Each row below is a small network's average activation on inputs in which a field has the value named, seen along a few directions.
Values that are neighbours, or in one group, have similar rows; names and order tell nothing.
Random noise pushes rows far along 10 fixed directions. That doesn't count. These rows show it; they differ only by the noise:
[ -16 -113  274   65 -146   71  130  269  -64    9  126  -49  -46  -98
  170   -4  -86  124  -62   20  185]
[ -46 -139  122 -304  141  -62 -124  -37 -104  285  -61   57  264    0
   64  -60   -9    0  -88 -171 -185]
[-163  -33  133 -102  138   60   -4  -15  136  154 -152  350   49    3
 -217   98   71   76 -129  -19 -127]
[  73  116 -180 -257  202 -140 -314  156 -189   41 -224 -447  254  -13
  370  -28   -1 -129  112 -126 -150]
[ 285   86  138 -117  220 -263  -37   89  -68   80 -215   51 -100 -101
 -296 -409 -107 -152  165 -105    4]
[ 377 -192  306   21 -234   71  378    7 -173   47  361 -215  306 -284
   -2  107  154 -160  -49   82  289]
[ -40 -197   23 -269  370 -166 -274 -361  -30  195  -98 -212  246  129
  202    1 -395 -124  360 -184  -41]
[ -29   60 -378  -38   -7   19 -358   26  -65 -110   88 -201  176  216
  341  320  -23  116   53  -78 -205]
[-251 -260  230   29  -24  260   61  -19  -57   53 -192 -256  132  140
  171  164  -39  196 -130 -184   93]
[ 241  -95  316 -137   39 -246  220  147 -138  292 -137  162   38 -311
  -90 -685  114 -180 -198   40  165]
[-295  160 -206   18  199 -191 -253  344   28  -47 -176 -129  -73 -123
  414 -143  -52   45 -235  108   55]
[ 233  198  238 -102  -19  -33   70  443  -10  -31   89   29  -46 -272
  -19  112   -2  -95  218  129   31]


MUB, 18 values:
zuk: [  33 -147 -252  214 -125  -31   68 -300  -97 -120   97 -271   48  196
  193  -36 -147   54  -12 -113  165]
vaz: [-149    5 -166  -20 -124  173 -206  -68  108   39  -46   89  -96  278
  213  267    5   94  166   59 -270]
kode: [ 433 -122  301 -462 -260 -114  166   63 -275  301  501  155  364 -160
  -76  -50    9  -92   72 -135 -348]
voz: [ 484   -7 -134  -67  -44  -17  -29 -342  -23  -48   56   72   54  333
 -329  -67  -29  -65  377 -132 -228]
bubo: [ 225  148 -196  258  165  102  101 -475  197 -339 -116 -183 -114   68
 -625  329    2 -296  434  -55  107]
modum: [ -77   55   16 -156   30  -53   43  113  -84  151  214  -25  116 -321
   21  -34  147  -98 -192  122  -45]
seru: [ -95  111   95  -45  422 -326 -177   32   91  -30   64  154 -251   68
 -223  -25 -608   28  300 -154   -3]
geb: [ -59  114  -80  -16    7  133  131   68   56   40 -375  -48  -90 -165
  224 -184  258 -287   54  311   85]
tam: [  -2 -105  212  -71 -104  200  -38   38   84   33    7  144 -147  276
  -59   50 -208  221  162 -126 -106]
detum: [-108   13 -361  203 -200  -55 -252  -55  -50 -216  -94 -204 -233  307
  723 -446 -259   91  302  112  120]
darun: [ 158   19   20  -35  119 -135   60 -360 -157  -49   -4 -252   68   45
 -424   -4 -142 -102   47 -365   34]
zet: [-439    6 -267 -108  446  -51 -300 -250  -95  -46 -257 -629  294   17
 -108  154   16  -91 -267 -349 -124]
kasu: [   0    2   13 -143   -2  110 -230  147  -23   17 -142  -73   16  205
  331  163 -166  125  376  -67 -126]
zilel: [ 133  189   40  -57 -137  -26    0  448  -66  -81  242  -95   -8 -270
  207  194  179  -48   87  197   -2]
zaf: [-240  -28  201 -342  251  -26  -88 -243   42  207  171  149  189 -135
  -47  276 -181 -116   90 -163 -183]
pap: [   2  -42  -72   73 -136  -89  -89 -207   37  -99  284  192 -192  196
  -64  -30 -306  125  203  -14  -20]
lopek: [ 196    1 -244  253 -114   80  -38 -223   51 -295  127 -233 -164  260
 -205  246   38   13  116  -25   46]
zubon: [ -40   26   99  112   56  199  283  -68  -53  -24 -202 -480  233 -289
 -133  239  472 -205 -265  114  154]
MUB is arranged as a network in which each value has 3 neighbours.
Which values are neighbours of darun? Give them in the order they are listed.
> zuk, zaf, pap
Which values are neighbours of zubon? Give them in the order they are listed.
> vaz, modum, zilel
Which values are neighbours of voz? Give them in the order they are listed.
> kode, seru, tam

PAZA, 10 values:
vak: [ 155  -72   89   27 -120  200  349 -404  -69  107 -649   83   80  109
 -135 -558  187 -169  249  -33  154]
kamep: [ -83  135  186   57 -304  261  -19  556  -25  -78  100  155  -50 -107
  180  428  191  365   39  134  -12]
bita: [ -72   96  -60 -212  242  -62 -221   65  108   83   25  -80  117 -315
  270   13   14 -328  300  260   35]
pedim: [-188  -82  720  -22 -205  -12  387  534  108  140  100  -66 -347 -466
  578 -374 -291  -48  313  513  415]
guge: [  44 -181  306  159   15  143  210   39  221 -127 -113   -5  -38  137
  -52  -65 -260  108  227   48  269]
suk: [-338 -315  -77  238  188  -57   30 -306  -63  147 -155   43   53  128
 -176   21  104  205 -682 -208   46]
tido: [-161  182 -273   79 -154  274  255 -272  285  -59 -242  419  110   93
  -10  361  461  -91  -68  213  -99]
zita: [  34  -54 -450   30  -59   62 -134 -385  -78  -84  -77 -633  156  323
  549  124  -45 -109  198   35  -22]
vepul: [ 230  -40 -101    9  217  -36   -7 -523   77  -99  352 -189  231 -157
 -222  457   55 -443  149   92  150]
vumar: [  -9  114   53 -152  412 -483  -17  235   81  153 -170   72  -54 -352
 -119 -548 -138 -209 -383   72  168]
A value of PAZA combines one of 2 hidden first parts with one of 5 second parts; all combinations occur once.
tido and vepul share the first part; tido and vak share the second. Which value has the first part of vak and the second part of vepul?
> bita
guge and kamep share the first part; guge and vumar share the second. Which value has the first part of vumar and the second part of kamep?
> suk
